Each row below holds a small network's activations on one input, seen along a few directions.
Each table varies a few parts of the input and shows all the possible inputs, shuffled.
A made-up example of a description, with smaller parts first: one of 2 separate values, together with either a single point or one of 11 places around a ring or (one of 4 places along a line, together with one of 5 places around a ring).
Shared parts are said once, and a part with two or three values counts as separate values.

Other details of the inputs vary at random and push rows far along two fixed directions, the same in every table; ignore that.
These rows show it; all are for the same input, with only those details redrawn:
-25  10  4  17  -13  -29  -35  -9  0  -10  6
-51  10  -4  3  -7  -30  -47  24  1  -35  13
-20  27  -19  -12  19  55  -13  46  -18  -51  -18
-22  27  -19  -11  20  55  -13  46  -18  -50  -17
38  15  15  38  -15  7  1  -63  -6  32  -22
-26  8  5  18  -13  -30  -36  -10  2  -8  7
36  14  16  37  -15  7  -1  -62  -6  31  -20
-32  9  3  15  -14  -33  -38  -2  1  -14  9

Table:
row 1: 6  -1  -2  -31  17  43  11  62  -9  -7  -18
row 2: -37  -25  -9  -21  -22  -37  -36  27  10  -15  28
row 3: 49  -28  -26  9  13  31  30  -8  -4  15  0
row 4: 20  17  25  18  -1  -17  2  -27  -2  11  -12
row 5: 34  39  2  -8  9  68  21  6  8  -1  -60
row 6: 29  42  -5  3  11  62  26  -3  7  -1  -58
row 7: 10  -36  26  19  16  -39  27  -15  -13  30  26
row 8: 3  -18  8  -1  32  -1  36  20  -24  -5  16
row 9: -24  -33  -12  -9  -5  -42  -8  19  14  -5  45
row 10: -48  -47  -9  -8  3  -49  -28  32  -13  -25  41
row 11: 3  27  13  -4  -10  -5  -2  -57  15  3  -4
row 12: -61  3  -12  -9  -10  -26  -37  14  3  -50  21
row 13: 50  27  24  -12  1  51  36  -23  11  19  -40
row 14: -38  15  0  -29  -20  -18  -26  10  32  -17  11
row 15: -2  22  -1  -23  33  24  25  36  -19  -41  0
row 16: -12  -27  -1  -4  38  2  17  49  -26  -4  13
row 17: 16  15  6  -27  6  44  5  41  -2  2  -32
row 18: -15  5  5  -1  -11  -40  -3  -31  0  -6  27
row 19: -31  -27  -5  -19  -12  -41  -17  23  17  -6  43
row 20: 53  -25  10  27  3  -9  34  -30  -4  67  -4
row 21: -47  26  -8  -23  -16  -16  -24  3  37  -25  7
row 22: -11  -25  9  -3  -3  -41  -10  24  6  26  17
row 23: -35  14  -16  12  -27  -16  -21  -27  29  -17  -7
row 24: 48  -24  -22  4  6  37  28  -10  -10  15  -5
row 25: -11  35  2  -24  29  48  -4  47  -7  -47  -28
row 26: -28  12  12  16  -16  -25  -44  -18  11  -7  -1
row 27: -13  -27  14  -8  -3  -41  2  20  11  15  30
row 28: 47  -26  -3  22  4  25  35  -43  -30  22  -5
row 29: 49  -14  34  5  -11  -4  34  -37  9  53  -2
row 30: -22  -34  4  -3  6  -48  5  32  7  6  38
row 31: 47  -32  8  35  6  -1  19  -43  -25  57  -3
row 32: -13  47  -36  -33  17  81  23  23  14  -47  -29
row 33: 47  22  33  16  2  -13  29  -62  0  24  -13
row 34: -30  -32  -15  -15  -16  -39  -32  27  9  -11  33
row 35: 43  -1  20  13  19  6  49  -32  -21  24  -1
row 36: -29  1  -1  17  -11  -39  -34  2  -8  -9  17
row 37: 7  8  11  18  -36  -20  -27  -41  21  36  -21
row 38: 15  -25  7  13  1  -21  24  -36  -13  20  24
row 39: -16  0  -20  0  19  22  -6  40  -29  -23  3
row 40: -34  11  -11  1  -29  -14  -29  -17  28  -19  -6
row 41: -33  -18  2  -28  -18  -37  -21  23  19  -9  37
row 42: -13  40  -31  -21  14  90  -4  48  4  -44  -50
row 43: -12  2  -16  -18  18  21  19  19  -20  -31  15
row 44: 41  4  -4  19  -9  35  25  -52  -21  5  -16
row 45: 44  -23  -4  14  26  22  55  2  -5  28  5
row 46: -22  -37  -20  -1  1  -45  -5  22  15  -5  48
row 47: 19  -16  9  10  -27  -27  -19  -20  4  44  -3
row 48: -10  23  -31  -38  6  89  3  44  0  -50  -33
row 49: 46  36  27  -3  13  32  32  -43  3  5  -32
row 50: 9  42  2  -29  16  58  24  19  16  -26  -39
row 51: -19  -28  13  16  13  -56  -1  16  -15  13  28
row 52: 23  15  27  5  -18  -6  -3  -24  18  33  -32
row 53: 35  -20  -2  15  -13  -9  -3  -24  -2  52  -3
row 54: -38  1  -5  -16  -22  -25  -51  36  10  -5  3
row 55: 4  17  3  -46  17  59  17  61  -2  -28  -19
row 56: 37  8  -12  -18  -9  70  15  -4  -6  0  -32
row 57: 9  -20  -23  -3  37  25  27  57  -10  4  6
row 58: 29  11  15  23  -21  14  3  -85  6  18  -23
row 59: -8  -12  15  17  7  -47  -1  2  -15  13  18
row 60: -19  28  9  0  -10  -28  -3  -16  32  -5  -9
row 61: -3  -4  16  -14  -32  -32  -16  -21  23  20  17
row 62: 10  -39  11  9  1  -29  19  -33  -8  22  28
row 63: -16  -16  -19  0  24  14  -3  43  -31  -14  10
row 64: -15  -6  -25  -12  13  33  6  29  -28  -42  6
row 65: -3  19  -1  36  -29  -21  -20  -52  27  26  -23
row 66: -51  17  -4  -22  -3  -32  -24  7  8  -43  27
row 67: 9  14  10  26  -12  -4  -13  -34  -5  10  -10
row 68: 17  7  22  25  -1  -38  3  -29  -9  22  2
row 69: 15  -15  -30  -5  19  33  6  38  -15  7  -3
row 70: 0  -33  -18  21  2  -45  -15  5  6  31  26
What is each input in this table made of?
> one of 5 places around a ring, together with either one of 6 places along a line or one of 8 places along a line
Changing only the place on the ring of 5 turns row 55 into row 17. The same change can be made to row 13. Which row results?
> row 52
Changing only the place on the ring of 5 turns row 43 into row 59. The same change can be made to row 21. Which row results?
> row 5
A walk changes only the place on the ring of 5. It starts at row 51 and steps to row 8. List the rest of the walk in order.
> row 38, row 28, row 63
Which other rows does row 2 become when the place on the ring of 5 takes its other values? List them by row number.
> row 1, row 29, row 41, row 47
Which other rows does row 65 become when the place on the line of 8 takes its other values? List them by row number.
> row 37, row 42, row 47, row 53, row 54, row 69, row 70

Table:
row 71: -76  -20  -42  -36  11  3  -37  94  -3  -64  28
row 72: -60  -15  22  29  -15  -118  -43  -21  10  3  47
row 73: 75  -2  9  65  -13  5  24  -109  -17  61  -22
row 74: -40  28  15  -7  -40  -46  -49  -27  48  -7  -4
row 75: 30  -15  -21  8  8  51  16  13  -14  16  -20
row 76: 16  17  -34  -5  26  84  26  5  -33  -46  -17
row 77: 5  50  -2  -26  -9  61  -6  9  13  -22  -51
row 78: -29  -44  17  17  -31  -124  -40  -9  33  52  49
row 79: 22  21  -25  -12  34  100  24  26  -43  -46  -27
row 80: -41  -36  17  -10  -24  -100  -40  23  21  20  50
row 81: 103  -13  47  54  -15  -25  52  -109  8  108  -22
row 82: 12  27  -21  -17  46  93  50  25  -32  -51  -22
row 83: 25  13  -13  -35  43  86  56  50  -15  -32  -21
row 84: -56  -11  30  18  -16  -111  -41  -21  3  -2  48
row 85: 32  5  7  -24  31  57  44  32  -16  -8  -18
row 86: -70  -20  -31  -37  10  2  -42  100  -10  -58  27
row 87: -63  35  -2  -18  -26  -27  -58  32  38  -33  -6
row 88: 116  -20  28  38  -21  10  65  -114  9  110  -19
What is each input in this table made of?
> one of 3 separate values, together with either a single point or one of 5 places around a ring
Changing only the choice among 3 separate values turns row 71 into row 75. The same change can be made to row 74. Which row results?
> row 87
Which other rows does row 79 become when the choice among 3 separate values takes its other values? List them by row number.
> row 73, row 76
